These are the activations of a small neural network, seen along a few directions. Each row is one input.
In each table, some parts of the input vary, and every possible input appears once, in random order.
Descriptions start from the smaller parts, as in this example, which fits no table here: one of 4 places along a line, together with either a single point or one of 9 places around a ring or (one of 3 separate values, together with one of 8 places around a ring).
Shared parts are said once, and a part with two or three values counts as separate values.

Other details of the inputs vary at random and push rows far along two fixed directions, the same in every table; ignore that.

Rows:
row 1: [ 14   1 -13  -3   7  19  -4  25  28 -16  22]
row 2: [ 17 -19  -5 -22   6 -10  11 -27   6  -1   4]
row 3: [-43  10 -55  93  25 -69 -12 -67  57 -25 -38]
row 4: [ 28   5  10  -8  -2  45 -17  37  24  10  17]
row 5: [ 29   8   3   6 -11  28 -42 -31  17  20 -21]
row 6: [-21 -50  -9 -31  56 -75  92  31 -18 -31  32]
row 7: [13 -9 -5 -9 25 -9 21  4 34 -7  6]
row 8: [ 11  77  51  22 -39  97 -81  13   7  49 -30]
row 9: [-32 -28 -32   6  44 -69  52  19  -5 -48  28]
row 10: [-20 -27   8 -33  -7 -34  28  -3 -27  -8  10]
row 11: [ -6 -21  35 -60  19 -11  65  67 -43 -13  51]
row 12: [ 32   8  45 -55 -15  55   5  63   1   6  34]
row 13: [ 13  56  45   8 -19  90 -58  22   0  50 -24]
row 14: [ 10 -22  24 -48 -20  58 -14  54 -49  30  27]
row 15: [-31  20 -29  54 -14 -68 -26 -81  23  -6 -50]
row 16: [ -8 -15   1 -23  23 -16  59   9   7 -12  10]
row 17: [ 17 -17  32 -46  -1  29   4  42 -58  24  16]
row 18: [ 29  21  28 -24  -3  50  -5  20  16  12  12]
row 19: [ 10  14  35 -17 -22  24 -20  10 -46  19   5]
row 20: [-43  26 -37  77  25 -74   5 -91  53 -16 -50]
row 21: [-15 -35  -9 -30   0 -46  55 -27 -13 -21  12]
row 22: [-21   9 -18  22   9   1  -9  12  13  -7   2]
row 23: [ -35  -20  -63   59   24 -102   11  -62    4  -39  -13]
row 24: [-31 -19 -38  33   2 -99  36 -86  25 -37 -31]
row 25: [  9 -10  -5 -11  -7 -21   5 -39  12  -9   4]
row 26: [ 12  33   4  52 -23  29 -74 -19 -15  31 -32]
row 27: [-18 -63 -23 -38  44 -59 104  29   3 -34  35]
row 28: [ -30  -16  -40   42   35 -107   33  -81    2  -23  -27]
row 29: [-17 -19  -4 -16   8 -22  17 -26 -18   8  -5]
row 30: [ -4 -27  23 -64  -5  18  30  22 -50  14  26]
row 31: [  0  53  18  33 -14  -1 -31   7   4   8 -23]
row 32: [  0  23  -2  41 -29  47 -78 -19  -3  28 -28]
row 33: [-14 -10 -19  16  26 -36  39 -23  32 -14 -17]
row 34: [ 23  65  21  34 -34 108 -86  24  19  28 -26]
row 35: [-37 -72 -39 -43  28 -67  63  14 -29 -42  41]
row 36: [ 24  32  11  11   4  30 -22 -12  39  13 -13]
row 37: [-12   3   2  17  -6 -53   1 -33 -21  -9 -15]
row 38: [  3 -52 -34 -14  14 -39  28 -12  10 -30  27]
row 39: [-16 -21  -6 -20   3 -75  38  -3 -34 -22  11]
row 40: [ -3  -8  -1 -21 -24 -21  15 -11 -11  -8  -6]
row 41: [  6  -9  26 -51   6  26  53  40 -13  -1  25]
row 42: [  1 -31 -19 -31   0 -60  37 -19   8 -27  17]
row 43: [  3  27 -23  63 -18 -41 -48 -98  52  -7 -50]
row 44: [ 13  45  18  47 -10  56 -62  29  -1  21 -12]
row 45: [-35 -43 -15 -27  14 -73  57 -29 -19 -22  16]
row 46: [ 34  31  12  17  -5  55 -42  12  36  24 -11]
row 47: [-15  42   9  23 -13  -3 -24  -4  19   7 -25]
row 48: [  5  34  18  26  -8  55 -46  18  10  38 -22]
row 49: [  5 -25  38 -81   1  29  68  72 -27  -7  50]
row 50: [  4  -9  10 -15 -12  32 -20  12 -27  32  -3]
row 51: [  9  38  -1  44 -22  37 -81 -13 -17  15 -25]
row 52: [ 33  31  -1  20 -32  68 -86 -12  15  16 -14]
row 53: [ 20  15   6  18 -38  69 -59   0  -6  25 -17]
row 54: [ 14   0  17 -37 -11  70   5  78 -14   4  34]
row 55: [ 10 -18   6 -24  -7  19   7  -5 -15  14  -9]
row 56: [ 21  24  18  21 -18  40 -56   1 -30  40 -22]
row 57: [ 12  26  20  -1  -4  57 -29  67 -25  12  20]
row 58: [-34  16 -41  84  19 -52 -17 -56  50  -8 -39]
row 59: [  6 -16  16 -48 -22  61 -21  58 -49  19  32]
row 60: [  4 -36  -5 -49  -9  26  17  39 -33 -14  32]
row 61: [  -9   29  -30   70   -6  -29  -35 -108   36    8  -67]
row 62: [  4   2  18 -14  -3   0   3  -7 -44  11   1]
row 63: [ -8  44  16  46  -3 -21 -21 -14  11  -2 -27]
row 64: [  1  29  -1  50  15  -4 -21  -3   9  14 -22]
row 65: [ -24   -7  -63   82    5  -75   -9 -102   43  -19  -49]
row 66: [  2 -47   8 -58  16  12  69  76 -17 -13  51]
row 67: [  5  24  -2  37 -10  42 -30   9  28   4 -14]
row 68: [-19  -9  -4   2  26 -20  23   2  11   1  -7]
row 69: [  1   7  -3   9 -14   1  -2 -53  -1   7 -26]
row 70: [ 26   5   6  -4  -3  51 -22  38  25   1  20]
row 71: [ 18  17  11 -19  -8   4   4  21  27  -7  11]
row 72: [-45  16 -57  84  26 -68 -15 -65  56 -33 -37]
row 73: [ 26  38   4  20 -11  64 -59  17  37   6  -4]
row 74: [ 27  18   9  -1 -18  31 -34 -38   8  17 -13]
row 75: [ -2 -29  31 -73   3   1  76  66 -19 -19  44]
row 76: [ 36   2   8 -27 -28  69 -45  30 -10  14  22]
row 77: [ 27 -59   7 -78   1  20  37  55 -28  -4  59]
row 78: [-17 -28  33 -70   9  -7  64  69 -28 -12  45]
row 79: [ 13  15  26   0   1  42 -15  59 -23  19  17]
row 80: [-29 -77 -20 -54  36 -72  82   2 -29 -21  27]
row 81: [ 20  25   1  36 -29  45 -58 -35   7  35 -43]
row 82: [  6  48  22  35   7  22 -31  -3   1  23 -26]
row 83: [ -33  -28  -59   65   27 -103   13  -65    6  -37  -16]
row 84: [ -4  41   2  26 -17  -4 -10 -12  32  -2 -28]
row 85: [  0  -6 -23   9 -18  11 -17 -13  -5  -4  -4]
row 86: [-26 -40  -3 -36  50 -76 100  23 -25 -37  39]
row 87: [ 40 -24  20 -55 -10  51  -5  39 -21  21  29]
row 88: [ 13 -31  23 -74  14   1  64  53  -2 -20  57]
Description of these inputs: one of 2 separate values, together with one of 4 places along a line, together with one of 11 places along a line.
The inputs of row 51 and row 60 match in every part but the place on the line of 4. If row 86 is changed in the same way as row 51 into row 60, which row does it become?
> row 41
The inputs of row 21 and row 19 match in every part but the place on the line of 4. If row 54 is changed in the same way as row 21 into row 19, which row does it become?
> row 57
Change only the choice among 2 separate values in row 2. List by row number the other rows that result.
> row 36
A walk changes only the place on the line of 4. It starts at row 5 and steps to row 55. List the rest of the walk in order.
> row 80, row 17
A walk changes only the place on the line of 11. It starts at row 35 and steps to row 59. List the rest of the walk in order.
> row 32, row 14, row 50, row 80, row 29, row 30, row 45, row 10, row 15
Change only the place on the line of 4 in row 66. List by row number the other rows that result.
> row 4, row 58, row 79

Rows:
row 89: [ 35  43  42  15 -15  67 -43  49  -8  11   9]
row 90: [ 27  11  44 -45 -37  53 -34   4 -17  37   8]
row 91: [  8  13  49 -49 -29  79 -13  55 -58  48   0]
row 92: [ 33 -19  10 -43 -65  62 -46  70 -27   7  30]
row 93: [ 16 -17   9 -19  -2  36 -32   8 -28  29 -10]
row 94: [ -28  -25  -37   19   58 -117   60  -13   24  -59   15]
row 95: [-36 -56  -5 -64  20 -47  97  23 -52 -14  31]
row 96: [ 34  10  51 -56 -30  67 -21  61 -82  36  29]
row 97: [ 28  19  28 -28   2  45   0  76 -25   4  35]
row 98: [ -20  -24  -37    8   53 -109   69    4   14  -53   27]
row 99: [ 14  10  30 -18  -8   9 -28  12 -47  12  -2]
row 100: [ 32 -13  44 -59 -32  53   7  17 -35  11  18]
row 101: [-19  33  16  31 -14  15 -42 -34  -3  27 -53]
row 102: [ 41  -6  29 -41 -27 100 -36  44 -53  52   9]
row 103: [ -25    3  -67   66   37 -120   38  -95   91  -53  -30]
row 104: [ 32  25  21 -32 -14  57  -4  35  18   7  16]
row 105: [-40 -56 -15 -62 -25 -65  74  57 -25 -51  47]
row 106: [-42 -68 -16 -40  27 -75 111  -2 -37 -33  23]
row 107: [ 37   2  59 -78 -35  74 -20  38 -38  32  18]
row 108: [ 20  69  -9  84 -17  15 -56 -69  79  -1 -53]
row 109: [  3  37  48  -8 -18  91 -31  63   3  40   6]
row 110: [-16 -23   7 -45  21   9  74  72  -9 -10  37]
row 111: [ -6 -48  -2 -58  30 -49  83  26  21 -38  57]
row 112: [  9  53 -28  97   6  26 -90 -57  68  16 -65]
row 113: [ 16  77  -4  79 -13  19 -81 -67  83   6 -64]
row 114: [-24 -59 -48   5  54 -78  65  -9  36 -33  34]
row 115: [ 34   5  49 -39 -30  58 -18  45 -72  24  23]
row 116: [-18  77 -14 104  -2  13 -63 -50  67  17 -75]
row 117: [ 24 -10   7 -19 -11  48 -31  10 -34  35  -6]
row 118: [ 11 -40 -10 -41  31  13  44  60  -1  -3  45]
row 119: [-61 -56 -69 -15  16 -72  53 -50  19 -69  23]
row 120: [ 11  43 -26 107   0  24 -70 -63  67   6 -58]
row 121: [ -54  -37  -49   26   54 -106  102  -27   38  -59    3]
row 122: [ -31   -3  -38   61   22 -119    2  -89   10  -19  -25]
row 123: [ -3   9  44 -41   5  65  13  87  -9  15  20]
row 124: [-13 -98 -34 -38  36 -69  91 -10 -33 -35  34]
row 125: [ 40  -5  28 -48  -2 107  -7  96 -20  26  34]
row 126: [-24 -76 -40  -7  34 -87  53 -39  -7 -17  16]
row 127: [   8   75   -7   95  -24  -11 -100  -85    8   29  -70]
row 128: [ 40  26  44 -53 -40  72 -38  17 -28  38  -3]
row 129: [ -55   35  -72  109   -5  -47  -72 -100   28  -31  -45]
row 130: [  12   66  -16   84  -40    3  -79 -116   47   23  -79]
row 131: [  2  73  -9 106  -2 -15 -84 -55  56  11 -45]
row 132: [-55 -73 -10 -49  33 -93 103   0 -30 -22  33]
What do these inputs look like to the network?
> one of 4 separate values, together with either a single point or (one of 2 separate values, together with one of 5 places along a line)
The inputs of row 131 and row 111 match in every part but the choice among 4 separate values. If row 99 is changed in the same way as row 131 into row 111, which row does it become?
> row 107
The inputs of row 108 and row 120 match in every part but the choice among 4 separate values. If row 130 is changed in the same way as row 108 into row 120, which row does it become?
> row 102
Change only the choice among 2 separate values in row 126. List by row number the other rows that result.
> row 114

Rows:
row 133: [-16  38 -31  86  16 -33 -23 -40  39 -12 -42]
row 134: [ -5 -38   4 -47  41 -31  63  35 -16 -19  45]
row 135: [-13  -6 -46  50  33 -84  19 -56  53 -24 -23]
row 136: [ 43  42  36  -7 -29 105 -59  12  18  33 -16]
row 137: [ -6  26 -27  43 -29   4 -37 -81  36   6 -48]
row 138: [ 20  24  -6  19 -18  54 -49   6  36   3  -4]
row 139: [-18   8 -18  28  14 -25  -9  -3  26 -22   1]
row 140: [ -5   5 -28  43  -5 -35 -27 -48  14   4 -32]
row 141: [-19 -30 -18  -5  46 -77  60 -16  12 -32  19]
row 142: [-27   2  -3 -13  12 -25  27  -2  19 -15   7]
row 143: [ -5 -30   3 -29  18 -23  21   3 -36   1  21]
row 144: [-17   4 -24  43   7 -27  -6 -22 -12  -3 -23]
row 145: [-12 -31 -15 -23  13 -33  19   8 -32 -11  24]
row 146: [ 12  42  19  37 -20  36 -75 -43 -10  39 -41]
row 147: [ -52  -26  -61   42   25 -109   18  -69   15  -44  -13]
row 148: [ 21  59  50  14 -17  90 -49  31  -1  41 -24]
row 149: [ -5 -15  12 -18  32 -18  60  34 -12 -10  20]
row 150: [-32  30 -22  48 -10 -34 -31 -77  22   4 -46]
row 151: [ -2  -6  15 -39  -1   6  32  34  12   2  14]
row 152: [  9 -38  12 -54  26 -21  63  40  -5  -7  35]
row 153: [-24 -35 -62  35  29 -81  39 -44  58 -55   1]
row 154: [-24 -27 -28   8  34 -68  43  -1  14 -40  26]
row 155: [ -3   6  -3  23   2  -1 -11 -10 -20  12 -16]
row 156: [-30 -20 -49  37   9 -84   6 -57  25 -25 -23]
row 157: [ 14 -64  -1 -65  14  -7  56  19 -37 -10  43]
row 158: [ -9 -37  10 -35  23 -16  54  32 -50   0  25]
row 159: [-29   8  -1   5  14 -20  43   9  16 -13  -5]
row 160: [ 20  40  33   9 -39  85 -88  22 -31  43  -5]
row 161: [-19 -23 -13 -25  25 -29  34  37   1 -33  39]
row 162: [ -9 -26  -5 -22  39 -30  65  43 -14 -21  32]
row 163: [ 12  59  16  62   3  41 -47 -11  20  25 -37]
row 164: [ -2  40  12  41  -9  41 -38  28  13   8 -15]
row 165: [ 42  -4  24 -41  -4  63   2  38  -1  13  22]
row 166: [ 29  18  20 -14 -15  55 -30  48   2  23   9]
row 167: [  2 -53   5 -72  -4   3  59  18 -27 -12  39]
row 168: [ 16   0  26 -31 -13  49 -11  66   1  10  23]
row 169: [  0 -36   0 -67   6   8  63  35   7 -22  39]
row 170: [ -9  40   5  28 -19 -58 -24 -46  -1 -24 -15]
row 171: [-23  -7 -54  53  22 -76  32 -89  73 -39 -27]
row 172: [-11  54  15  41 -32  46 -52 -26  -1  34 -53]
row 173: [ 11  -5 -22  32  -4 -19 -17 -73  16   0 -31]
row 174: [ -1 -37   0 -51  37 -27  56  45 -17 -21  49]
row 175: [ 14  33   5  45 -33  34 -77 -23   6  33 -32]
row 176: [ -9 -64   4 -68   3 -20  52  56 -39 -14  48]
row 177: [-17  32  -6  40   7 -21 -14 -42  38  -2 -24]
row 178: [ 2 17 13 14  5 28 -2 46 -5  2 13]
row 179: [ -9  16 -16  50  -5 -37 -30 -82  29  11 -56]
row 180: [-26 -16 -14   7   6 -23  18  13 -26 -14   1]
row 181: [ 34  -2   8 -32 -11  63  -9  49   0   4  27]
row 182: [ 13  25   9  14 -14  32 -58 -15 -18  31 -17]
row 183: [ 11  -2  34 -42 -26  44  -3  27 -25  29   7]
row 184: [-18 -20 -46  43  19 -89   9 -74  22 -13 -31]
row 185: [  1 -13  25 -41 -19  45 -20  55 -47  12  27]
row 186: [  9  18  47 -40 -23  -1  32  61 -61 -13  27]
row 187: [ 13  46  43  -3 -41  82 -68   3 -21  49 -16]
row 188: [ 32  23  -5  19  -9  47 -38  -9  29  11 -11]
row 189: [ 31  14  31 -17  -1  50 -18  35   3  29   7]
row 190: [  1 -37  -2 -25  13 -33  29  -6 -19   4  11]
row 191: [ 51  39  28   4 -20 102 -63  16  16  36  -6]
row 192: [ -6  38 -25  64  -4 -12 -49 -36  58  -2 -36]
row 193: [-25  26 -16  67   6 -34 -18 -74  13   7 -60]
row 194: [-13 -30   7 -48  33 -28  58  26  -7 -21  34]
row 195: [ 26  16  26 -12 -17  58 -30  52   3  22  16]
row 196: [ 33 -16  15 -44 -17  59 -13  28 -31  20  21]
row 197: [-28 -39 -19   5  33 -75  65 -25 -24 -18  -1]
row 198: [  7 -67  -9 -64   2  -1  50  38 -37 -20  54]
row 199: [ -2  21  38 -13 -23  57 -15  27 -36  32  -9]
row 200: [-18 -42 -45   9  18 -80  45 -82  23 -35 -14]
row 201: [ -2 -21  -3 -32  24 -13  33  44 -12 -17  39]
row 202: [  0 -54 -10 -48  -8   7  28  28 -23 -18  36]
row 203: [-11   4   1  -5 -21  -3  -3 -22   2  13 -20]
row 204: [ 25  -6   4 -16  -8  49  -8  35   9  -1  27]
row 205: [-29  43 -11  78  11 -32  -9 -51  48  -3 -48]
row 206: [ -5  20 -10  36  12 -29  -9 -47  47  -2 -36]
row 207: [ 25  13  -7  14 -31  50 -54 -13  -4  21 -14]
row 208: [  1  18  21 -11  -2  49  -6  68 -13   5  19]
row 209: [ 39  38  56 -35 -53  32 -33  33 -26  16   7]
row 210: [-11  -6  -2  -4  11 -32  32  -8  32  -8  -1]
row 211: [ -4  -4  21 -15 -16  42 -10  56 -44  14  11]
row 212: [-11 -48  17 -76  17 -20  54  27 -48  -7  39]
row 213: [ 16  -4   0 -15 -29  49 -36   8 -10   7   4]
row 214: [ 46  59  25  14 -64  44 -69 -31   9   2 -24]
row 215: [-15  32 -23  80  -6 -13 -46 -46   6   7 -45]
row 216: [  7 -54  16 -67  11 -23  56  28 -41   3  32]
The inputs of row 179 and row 200 match in every part but one. If row 210 is changed in the same way as row 179 into row 200, which row does it become?
> row 171
The inputs of row 141 and row 152 match in every part but one. If row 139 is changed in the same way as row 141 into row 152, which row does it become?
> row 168
The inputs of row 146 and row 197 match in every part but one. If row 147 is changed in the same way as row 146 into row 197, which row does it become?
> row 180
What do these inputs look like to the network?
> one of 4 places along a line, together with either a single point or (one of 2 separate values, together with one of 10 places along a line)
Change only the place on the line of 10 in row 213. List by row number the other rows that result.
> row 137, row 157, row 167, row 173, row 196, row 198, row 200, row 202, row 207
Change only the choice among 2 separate values in row 207. List by row number the other rows that result.
> row 181
Change only the place on the line of 4 in row 183. List by row number the other rows that result.
> row 167, row 187, row 199
Change only the choice among 2 separate values in row 180. List by row number the other rows that result.
> row 208
Change only the place on the line of 10 in row 178. List by row number the other rows that result.
> row 133, row 148, row 149, row 159, row 162, row 163, row 164, row 205, row 208
